A small network was shown many inputs. Here are its activations along a few directions, one row for each input.
In each table, some parts of the input vary, and every possible input appears once, in random order.
A made-up example of a description, with smaller parts first: ring(5) and (point or ring(11) or (values(2) and line(6))).
Shared parts are said once, and a part with two or three values counts as separate values.
In the rows, zero is written as 128.

Other details of the inputs vary at random and push rows far along two fixed directions, the same in every table; ignore that.

Table:
r1: [ 74  76 106  77 180 123  92  92 157 134 156]
r2: [ 51 105 102  91 130 136 107  88 160 132  80]
r3: [139 128 169 163  76  97 157 154 171 114 144]
r4: [177 149 128 175 128 100 141 179  71  68 157]
r5: [183 157 104 201 140 115 167 177  97 118 158]
r6: [166  97 114 116 162 196 109  76 100 122  70]
r7: [139 117 165 150  57 116 155 141 114 158 166]
r8: [138 171 119 209 100 136 151 143  89 102 114]
r9: [ 68  77 108  67 170 108  78 104 143 133 135]
r10: [199 157 102 195 141 116 172 187  94  96 141]
r11: [173 161 117  91 162 208  73  86 120 124  85]
r12: [ 84 139 179  59  37 104 131 140 211 184 214]
r13: [164 100 114 109 156 184 104  76  91 120  60]
r14: [ 80  98 119  55 193 134 131 106 155 141 115]
r15: [204 203 152 143  85 154 121 157  93 109 130]
r16: [159 171 116 201 105 147 166 152  98  72 102]
r17: [ 90  81  84  61 173 107 119 109 173 144 110]
r18: [ 38 109 147  88  39  67 173 147 206 128 158]
r19: [194 204 152 153  85 155 108 159  84 127 133]
r20: [114 128 147 158  96  68 141 174 115 124 213]
r21: [ 98  72 131  69 123 150 100  79 139 166  97]
r22: [149 117 117 156 182 176  90  71 135 120  65]
r23: [114 133  84 150 172 187 112  76 117 105  63]
r24: [ 53  79 159  71  74  44 157 171 203 131 234]
r25: [162 176 142 174 138 108 162 187  60 115 136]
r26: [146 181 170 128  55 126 121 153 134 161 183]
r27: [167 174 142 184 148 124 176 175  75 116 157]
r28: [ 73  98 121  42 182 116 127 106 152 141 108]
r29: [ 64  96 180 105  49  58 138 144 213 161 162]
r30: [126 135 104 123 222 160 106  96  81 140  90]
r31: [153 117 118 137 174 161  89  79 130 102  44]
r32: [192 137 146 185  96 159 154 135  79 125 135]
r33: [142 119 119 158 178 167  79  71 123 129  61]
r34: [ 81  83  84  72 172 107 105 111 163 164 113]
r35: [127 134 123 164  99  68 168 181 135 154 191]
Each input here is: ring(5) and (values(3) or line(4)).
Changing only the ring(5) part turns r33 into r31. The same change can be made to r8. Which row results? -> r18
Change only the line(4) part in r2. List by row number the other rows that result. -> r19, r21, r29
Change only the line(4) part in r11. List by row number the other rows that result. -> r3, r6, r16
Change only the values(3) part in r35. List by row number the other rows that result. -> r20, r30

Table:
r36: [144 155 158 133  78 103 163 177 107 127 186]
r37: [137 138 134 119 130 166 102  85 124 122  73]
r38: [ 95 117 164 116  70 112 121 115 172 147 147]
r39: [123 126 146 115  98  85 146 167 136 126 177]
r40: [177 155 125 191  99 168 141 123  87 112  86]
r41: [135 113 107 125 179 137  92 110 103 127 117]
r42: [180 158 128 182  97 166 138 127  89 100  79]
r43: [164 137 112 198 163 132 139 154  78 100 119]
r44: [187 176 143 169 119 168 116 139  89 100 100]
r45: [126 104 106 136 180 140 132 102 111 125  98]
r46: [114 112 111  83 167 159 103  91 114 150 121]
r47: [106  95 102  55 179 151  76  79 158 158 101]
r48: [178 149 118 179 150 136 147 145  75 101 106]
r49: [143 136 126 123 145 165  86  96 129 127  91]
r50: [110  99 115 119 124 167  96  76 148 136  82]
r51: [ 70 117 109 117 127  70 147 151 171 121 162]
r52: [144 131 128 130 133 162  93  82 133 121  84]
r53: [ 77  94 148  82  56 120 136 112 198 145 133]
r54: [134 105 109 127 178 143 125 108 120 106  98]
r55: [149 127 108 153 170 140 137 140 100  99 104]
r56: [183 157 123 172 146 155 117 141  62 110 140]
r57: [146 124 108 109 168 158  97 102 106 126 122]
r58: [154 173 164 139  65 118 156 172 138 129 176]
r59: [166 133 108 147 166 130 108 129  92 111 121]
r60: [139 163 172 158  57 112 154 165 127 140 161]
r61: [101 105 143 117  58 115 137 118 181 142 135]
r62: [ 94 107 138  97 112  86 140 141 146 155 170]
r63: [180 136 114 194 158 128 144 141  86  92 116]
r64: [128 105  97 136 185 135 119 116 120 116 101]
r65: [124 120 114  74 165 153  98 102 129 148  98]
r66: [124 141 171 126  53 114 143 139 159 126 147]
r67: [ 84  77  97  78 188 142 106  72 148 155  93]
r68: [ 80 111  81 120 193 122 107 109 137 115 108]
r69: [101 132  80 136 190 129 127 117 113 112  98]
r70: [ 90  89 102  53 189 137  86  82 140 144  97]
r71: [144 128 114  97 165 167 102 107 103 120 118]
r72: [165 161 126 150 144 168 103 117 106 130 119]
r73: [ 98 119 116  49 167 172  84  68 162 158  90]
r74: [190 167 122 165 142 153 131 147  69 128 117]
r75: [142 167 176 148  55 110 152 170 130 128 154]
r76: [ 36  68 129  52 131  85 142 122 197 159 145]
r77: [131 121 150 179  96  79 172 173 126 118 178]
r78: [ 90  92 137 120 112  87 141 137 161 147 166]
r79: [129 108 110 127 179 139 129 107 113 113  91]
r80: [ 68 121 115 106 124  79 153 156 168 114 158]
r81: [198 168 125 155 140 156 124 153  78 108 116]
r82: [140 158 173 164  46 110 160 151 131 134 153]
r83: [ 82 100 145  72 102  98 118 133 178 173 173]
r84: [121 113 139 141  99  80 158 156 149 132 170]
r85: [142 134 149 157  86  87 174 178 128 115 172]
r86: [116 140 169 138  68 110 128 149 152 143 163]
r87: [148 170  95 182 166 121 149 160  79  80 106]
r88: [124 155 157 121  77 117 151 148 148 159 171]
r89: [ 64 101 142  40 103 113 108  98 217 179 162]
r90: [123 132 142 169  98  83 186 184 119 128 170]
Changing only one part turns r87 into r79. The same change can be made to r68. Which row results? -> r77
Changing only one part turns r74 into r82. The same change can be made to r83. Which row results? -> r38
What is each input in this table made of? -> ring(5) and line(11)
Change only the ring(5) part in r78. List by row number the other rows that result. -> r48, r67, r84, r85
Change only the line(11) part in r58. List by row number the other rows that result. -> r39, r44, r53, r54, r55, r66, r71, r80, r81, r85
Change only the ring(5) part in r64. List by row number the other rows that result. -> r43, r55, r76, r90
